These are the activations of a small neural network, seen along a few directions. Each row is one input.
Each table varies a few parts of the input and shows all the possible inputs, shuffled.
Descriptions start from the smaller parts, as in this example, which fits no table here: one of 4 places along a line, together with either a single point or one of 11 places around a ring or (one of 3 separate values, together with one of 8 places around a ring).
Shared parts are said once, and a part with two or three values counts as separate values.
(in the rows, 128 means zero)

Other details of the inputs vary at random and push rows far along two fixed directions, the same in every table; ignore that.

Rows:
row 1: [129 114 120 117 126 118 135 128 136 137 119]
row 2: [125 136 122 121 113 136 123 142 130 127 121]
row 3: [131 114 118 120 123 116 134 127 132 132 121]
row 4: [145 112 117 114 128 137 115 139 135 130 133]
row 5: [129 123 110 120 120 130 117 126 134 124 129]
row 6: [122 122 117 120 115 120 126 121 128 124 126]
row 7: [130 126 129 123 113 123 141 137 127 132 118]
row 8: [122 122 125 131 110 114 143 128 108 128 117]
row 9: [137 128 124 126 116 133 131 145 128 131 117]
row 10: [127 130 120 123 113 133 117 134 118 115 122]
row 11: [121 127 126 124 112 117 150 131 121 138 117]
row 12: [143 112 120 110 132 139 115 140 138 135 131]
row 13: [136 115 116 115 129 128 127 132 138 134 120]
row 14: [131 121 127 130 111 119 134 134 114 121 118]
row 15: [141 186 167 163 171 107 111  92 111 133 138]
row 16: [135 117 125 123 116 119 138 128 126 127 122]
row 17: [154 176 170 161 175 107 124  93 123 146 134]
row 18: [129 127 128 127 112 122 139 141 126 134 116]
row 19: [117 121 117 112 123 120 126 123 138 134 123]
row 20: [127 123 111 114 124 129 118 126 138 126 126]
row 21: [137 127 124 125 117 133 131 143 122 125 118]
row 22: [109 135 124 120 109 120 142 127 123 136 121]
row 23: [120 128 125 119 111 125 129 126 130 128 122]
row 24: [140 115 113 124 123 128 126 130 131 126 125]
row 25: [128 129 122 118 115 136 122 130 133 125 123]
row 26: [120 121 115 116 120 118 126 121 135 129 125]
row 27: [132 133 125 117 117 147 110 149 130 129 130]
row 28: [140 121 124 123 118 133 130 134 130 128 119]
row 29: [138 122 121 112 120 144 109 135 130 123 136]
row 30: [ 74  98 199 223 242 190 165 137 168  62 191]
row 31: [145 123 128 117 119 145 121 148 129 131 129]
row 32: [110 130 122 126 107 116 135 124 110 125 121]
row 33: [121 114 116 122 122 111 144 121 126 138 120]
row 34: [138 115 114 119 127 126 127 131 135 129 122]
row 35: [144 125 128 122 119 145 119 152 128 132 127]
row 36: [144 176 166 161 173 102 134  88 116 152 132]
row 37: [131 119 117 106 130 142 105 136 140 133 134]
row 38: [108 121 115 114 121 115 135 117 131 142 122]
row 39: [145 123 127 120 119 145 118 150 122 127 128]
row 40: [135 124 125 113 118 147 109 138 132 127 132]
row 41: [133 114 117 126 119 117 133 126 129 129 124]
row 42: [109 135 124 123 108 119 139 130 116 132 121]
row 43: [ 20  60 156 189 164 190 192 175 172  50 161]
row 44: [118 135 126 122 110 124 129 135 122 125 122]
row 45: [129 123 113 118 119 131 119 125 130 121 127]
row 46: [119 134 126 118 110 125 132 133 130 129 122]
row 47: [134 115 120 124 118 118 135 125 126 127 122]
row 48: [108 136 124 124 108 120 140 131 121 137 120]
row 49: [124 114 114 127 118 111 143 120 122 136 122]
row 50: [120 128 126 129 111 117 149 135 119 140 115]
row 51: [133 131 125 112 117 147 111 145 132 128 132]
row 52: [156 177 158 156 189 126  91  95 129 140 155]
row 53: [147 193 166 159 178 120 108 101 120 137 138]
row 54: [134 127 123 119 116 145 104 141 118 117 131]
row 55: [130 126 118 117 117 132 122 128 131 121 127]
row 56: [135 181 163 157 173 100 125  81 118 146 141]
row 57: [121 127 125 127 111 116 148 134 114 134 117]
row 58: [123 125 122 118 113 121 129 124 129 124 126]
row 59: [126 135 122 117 114 136 125 137 132 126 123]
row 60: [145 179 157 149 190 116 105  90 136 146 140]
row 61: [111 128 123 121 110 120 139 121 123 135 121]
row 62: [110 121 113 118 119 113 135 116 128 137 124]
row 63: [141 115 116 123 122 129 128 129 127 124 123]
row 64: [ 49  44 160 187 179 210 180 177 175  49 172]
row 65: [112 121 112 123 114 114 134 115 125 135 126]
row 66: [146 119 126 124 118 142 113 144 116 120 128]
row 67: [146 172 164 160 174  98 133  86 115 149 136]
row 68: [139 122 123 128 115 130 126 137 116 119 118]
row 69: [136 120 117 114 123 142 106 133 130 123 137]
row 70: [125 116 118 126 117 112 144 119 119 133 121]
row 71: [159 183 168 160 180 119 119 103 125 144 135]
row 72: [133 131 125 116 118 147 109 147 124 124 131]
row 73: [148 113 119 118 124 140 116 136 127 125 134]
row 74: [142 117 121 122 119 130 130 132 128 124 123]
row 75: [148 112 116 119 125 138 114 137 131 128 135]
row 76: [113 123 115 122 114 115 136 115 121 131 125]
row 77: [154 176 160 150 192 125  92  96 133 142 153]
row 78: [120 114 117 118 124 112 144 122 129 143 118]
row 79: [130 126 128 126 112 122 138 140 120 128 118]
row 80: [121 121 114 122 116 119 124 121 132 127 128]
Description of these inputs: one of 2 separate values, together with one of 4 places along a line, together with one of 10 places along a line.
Question: The inputs of row 15 and row 23 match in every part but the place on the line of 10. If row 54 is changed in the same way as row 15 into row 23, which row does it become?
Answer: row 40
Question: The inputs of row 56 and row 38 match in every part but the place on the line of 10. If row 55 is changed in the same way as row 56 into row 38, which row does it become?
Answer: row 60
Question: The inputs of row 42 and row 22 match in every part but the place on the line of 10. If row 39 is changed in the same way as row 42 into row 22, which row does it become?
Answer: row 31
Question: Change only the place on the line of 4 in row 75. List by row number the other rows that result.
Answer: row 24, row 41, row 49
Question: Change only the choice among 2 separate values in row 68. List by row number the other rows that result.
Answer: row 10
